These are the activations of a small neural network, seen along a few directions. Each row is one input.
In each table, some parts of the input vary, and every possible input appears once, in random order.
A made-up example of a description, with smaller parts first: line(4) and (point or line(11) or (values(3) and ring(5))).
Shared parts are said once, and a part with two or three values counts as separate values.
(in the rows, 128 means zero)

Other details of the inputs vary at random and push rows far along two fixed directions, the same in every table; ignore that.

Table:
r1: [114 116  84 119  88 155 133 219 198 179 115  84 143 122 139 146]
r2: [208 103 196  99 137 104 110 102 112 108  81 146  22 184 106 115]
r3: [ 73 144 122 155 157 123 119  81  60  66 176 168 177 124 107 125]
r4: [204 130 166 113 145  96 172  45 132 173  89 123  88  90 175 100]
r5: [ 49 149 117 161 152 137 119  99  74  65 188 158 196 103 110 120]
r6: [ 48 137 109 175 121 137 129 113  58  47 160 157 167 124 129 123]
r7: [145 129  90  90 122 134 115 184 199 199 130 100 142 126 122 152]
r8: [192 138 135 126  84 130 179 134 192 204  70  71 113  83 206 117]
r9: [170 117 109  90 126 127 123 174 186 209 118 111 120 142 113 150]
r10: [ 96 136 143 144 162 108 111  66  45  65 167 171 147 133 106 116]
r11: [ 89 122 156 167 133 126 127  87  46  43 144 172 122 144 116 114]
r12: [ 45 129  56 161  90 152 147 188 129 124 157 110 200 114 144 149]
r13: [201 108 208 107 145 118 101 105 127 100  79 142  25 172 101 110]
r14: [180 115 182 108 135 118 101 117 128 102  90 135  46 161 109 112]
r15: [128 124  65 100 111 133 128 196 187 212 141 100 166 121 128 157]
r16: [219 115 192  82 166  95  99  84 120 135 101 154  46 174  89 120]
r17: [124 129  78 106 118 144 127 195 203 205 140  95 167 123 122 157]
r18: [ 82 151  79 186  72 134 205 130 125 160 131  91 211  50 218 118]
r19: [ 69 146 134 158 158 131 116  81  69  63 177 168 175 119 105 122]
r20: [189 127 181  86 164 115  97 100 138 129 109 147  70 156  97 122]
r21: [ 72 144 124 161 159 129 122  84  64  69 176 170 178 126 105 125]
r22: [123 130  74 101 118 137 119 197 197 203 143  84 164 114 125 152]
r23: [137 109  94 109  89 142 138 208 181 185 107  97 121 140 139 148]
r24: [194 137 136 129  85 133 178 135 192 203  72  66 112  78 201 113]
r25: [ 88 128 163 165 139 125 116  81  54  26 145 161 120 137 111 105]
r26: [170 118 109  83 126 127 122 176 185 206 117 111 120 139 117 148]
r27: [133 113 100 115  94 148 130 204 195 179 105  93 122 138 135 149]
r28: [ 65 130  83 150  97 147 130 171 133 114 145 117 170 117 140 138]
r29: [ 81 152  70 163 110 143 192 104 146 169 156  90 220  29 198 120]
r30: [ 93 143 150 145 168 123 112  68  55  58 162 180 150 130 103 118]
r31: [179 113 182 107 135 115 101 116 124 104  90 128  46 163 111 112]
r32: [ 71 144 126 159 158 130 121  84  63  69 174 172 177 123 105 126]
r33: [204 111 195  97 144 106 101 100 111 103  75 142  20 183 109 115]
r34: [249 130 207  95 166  90 156  19 132 160  64 134  37 109 164  94]
r35: [ 73 137 123 161 153 124 126  85  60  75 180 170 179 125 106 123]
r36: [ 22 133  40 167  84 165 152 205 135 129 164 109 224 101 152 152]
r37: [138 111  93 116  97 146 137 205 188 182 105  95 122 146 135 152]
r38: [ 69 127 130 167 124 122 127  99  44  48 154 156 143 135 126 116]
r39: [ 47 121  58 167  87 153 154 190 128 132 162 113 201 116 144 148]
r40: [212 123 197  78 172  99  86  82 127 124 100 146  43 168  94 118]
r41: [155 109 117 108 102 142 126 193 194 175  97  96 100 150 130 144]
r42: [116 115  77 123  89 153 141 217 189 186 113  92 144 134 140 158]
r43: [170 125 103  83 131 127 114 173 190 201 115 109 118 140 117 151]
r44: [ 45 134 118 176 120 137 128 110  66  42 163 150 170 123 127 120]
r45: [214 122 198  81 171 102  91  82 132 124 101 149  45 170  89 119]
r46: [213 122 204  88 174 109  92  87 135 126 102 149  45 164  83 115]
r47: [ 65 134 138 166 129 128 117  94  55  37 151 153 141 132 125 113]
r48: [ 92 143 155 150 168 118 108  65  61  51 172 168 149 125  95 111]
r49: [147 140  82 120 105 135 187 129 202 228 114  72 169  52 201 131]
r50: [ 67 129 143 178 133 138 124 100  65  37 155 156 147 129 116 111]
r51: [ 73 145 122 152 159 120 113  81  55  66 175 164 173 122 111 125]
r52: [167 123 116  93 133 134 116 176 201 198 122 100 120 137 108 145]
r53: [112 118  82 116  87 154 134 217 197 179 113  88 144 127 143 150]
r54: [192 127 178  89 165 109  92  99 136 126 114 143  67 151  93 118]
r55: [ 46 127  54 160  84 147 146 189 124 129 160 114 196 111 147 145]
r56: [247 135 221 121 130  97 161  46 122 138  44 124  31 120 180  89]
Each input here is: values(2) and line(4) and (point or ring(6)).
Changing only the line(4) part turns r56 into r8. The same change can be made to r3. Which row results?
> r45
Changing only the line(4) part turns r24 into r18. The same change can be made to r50. Which row results?
> r39
A walk changes only the line(4) part. It starts at r46 and steps to r19. List the rest of the walk in order.
> r32, r9
Which other rows does r54 become when the line(4) part takes its other values? List them by row number.
> r7, r15, r43
Which other rows does r32 become when the values(2) part takes its other values? List them by row number.
> r42
Which other rows agree with r8 in the line(4) part and the values(2) part? List them by row number.
> r27, r28, r41, r44, r47, r53
A walk changes only the ring(6) part. It starts at r13 and steps to r1. List the rest of the walk in order.
> r14, r31, r25, r50
